A small network was trained on made-up records. Each row is its average activation on records with the value named, seen along a few directions.
Related values have similar rows: they may be neighbours, one step apart, or belong to one group.
Random noise pushes rows far along 2 fixed directions. That doesn't count. These rows show it; they differ only by the noise:
[-493 -521 -188   37 -274  286  148  -47    7  275  146  -58  267 -237
 -125 -188]
[-463 -936  199 -790  650 -523  920 -504  227  608  -97 -367  513 -755
  112  316]
[-687 -633 -420  537 -740  939 -263   30 -112   90  209 -141   55   26
 -124 -483]
[-648 -766 -246  166 -338  551   75 -146  -15  237  113 -240  175 -200
  -39 -258]


Field L:
l2: [-614 -115    7  -34  779  134 -386   84  -67 -314 -160 -920 -404  367
  534   46]
l8: [ 102  237  293 -416  391  -97  197 -242 -112 -328 -280 -398 -203  394
 -102  301]
l6: [ 582  375  166  391  -82  329 -373  -67   21 -603  -97   90   56  880
  235  221]
l1: [ 595   72   -2  278 -151 -443  166  375  266  242  341  641  309 -133
 -308 -179]
l3: [-226   55  -74 -350  -62 -171  424 -268 -195  249 -129   76 -141 -579
  249   58]
l7: [ 282  158   84 -644  280 -607  383 -402 -269 -117 -192 -125 -259 -384
  197  -32]
l10: [ -65 -740   43  313  418  606 -323 -626  -59 -154 -201 -579 -407 -159
  723  592]
l5: [ 202  -26  576   40  633 -450  -24  105  131 -282 -340 -536  -35  736
  216  174]
l9: [ 476  393  -59  -27   40 -339  -88  -59  161  176   14  631 -128 -289
   -7   98]
l4: [ 297  743  -93  -90 -524 -159  -92  670  226  219  178  662  133 -235
 -829 -271]
L is arranged as a 2 by 5 grid.
Question: How many steps from neighbour to neighbour lead from l3 to l5, at the fewest?
Answer: 4
A value of L combines one of 2 hidden first parts with one of 5 second parts; all combinations occur once.
Question: Changing only the second part turns l9 into l1. l3 has the same second part as l9; what does that change turn l3 into?
Answer: l4
Question: Changing only the second part turns l2 into l8. l5 has the same second part as l2; what does that change turn l5 into?
Answer: l6

Field V:
v9: [ 561  430  173 -421  122 -931  335  287  158  211  186  713  415 -400
 -230  247]
v10: [-385  322 -154  459 -351  521 -426  117 -118 -265  -86 -292 -289  707
  -78 -254]
v1: [ 371  393  373 -206  362 -743  349  119  188 -258 -221  -19  209  319
 -169  237]
v6: [-203 -410  104 -206  319  186  303 -633   -1  -12  -63 -476   41 -451
  371  137]
v3: [ 432  216  209  -51   45 -315   34   33 -131   33   -3  426   28  -98
 -116  241]
v2: [ -57   13 -180 -238  -25   76   95   -3   53  176  -23  148   28 -340
 -173  -42]
v4: [ 243  465 -109 -264  174 -337 -192  139 -272  -29   91  185 -123  123
  139  -48]
v7: [-124 -331    4   84 -162   -7   43  242  160  269  161   97  145 -136
 -109  -63]
v5: [ 305  313  280   21  387 -321   46  -10   16    0 -126  131 -121  128
  135  185]
v8: [-163   65 -270 -128 -313   64    3  256  125  174  253  183  288 -173
 -277 -115]
V is arranged as a 2 by 5 grid.
Question: Which values are neighbours of v3? Give them in the order they are listed.
Answer: v9, v6, v5
Question: Which values are neighbours of v8? Give them in the order they are listed.
Answer: v2, v7
A value of V combines one of 2 hidden first parts with one of 5 second parts; all combinations occur once.
Question: Changing only the second part turns v1 into v5. v10 has the same second part as v1; what does that change turn v10 into?
Answer: v4
Question: Changing only the second part turns v7 into v9. v8 has the same second part as v7; what does that change turn v8 into?
Answer: v2

Field N:
n1: [-546 -264 -176   91 -397  409 -210  -78 -323 -358  -80 -515 -191  317
  -53   93]
n3: [ 290 -355    7  228  388  407 -221  -96  -20   69 -156 -144 -365  258
  399 -104]
n2: [ 244  219  101 -293  316 -247  154 -506 -220 -363 -170   24  -87 -481
  215  291]
n6: [-171  740  -44  244 -433 -124 -157  281  178 -330  165  -65  173  537
 -276 -275]
n7: [ 407  -63 -156  -11 -202  102 -351  -13 -380 -267 -169  305 -224   14
  -92    2]
n9: [  99 -449  409  280  332 -175  192 -499   50  -31 -305 -316 -142  338
  580  111]
n13: [  21  851 -173  544 -549  279 -138   14   47  -51  247  734   59  -80
 -365 -124]
n10: [-120  -35 -246 -222  129 -212  -43  473  -39 -107   25 -175 -142  442
 -223    6]
n11: [ 151  301  188  610 -585  208 -236  184  375  177  205  416  195  141
 -177 -185]
n12: [-470 -496 -448  -30 -477  966 -238 -277 -124  193    6 -296  -18 -481
  205 -474]
n8: [ -89 -869  181   31  157  -99  390   56  122  337  -13 -115  139 -116
  -36   31]
n5: [-192  401  -41 -220  382 -117  -14  158   57    7  282 -244   58   81
   74  142]
n4: [   7   98 -281  208 -524  325 -391  752  -86  167  241  450   -2 -147
 -408 -387]
N is arranged as 3 separate groups.
Question: Which other values are in the same group as n2? Give them in the order they are listed.
Answer: n3, n7, n9
Question: Which other values are in the same group as n5? Give them in the order they are listed.
Answer: n1, n6, n10
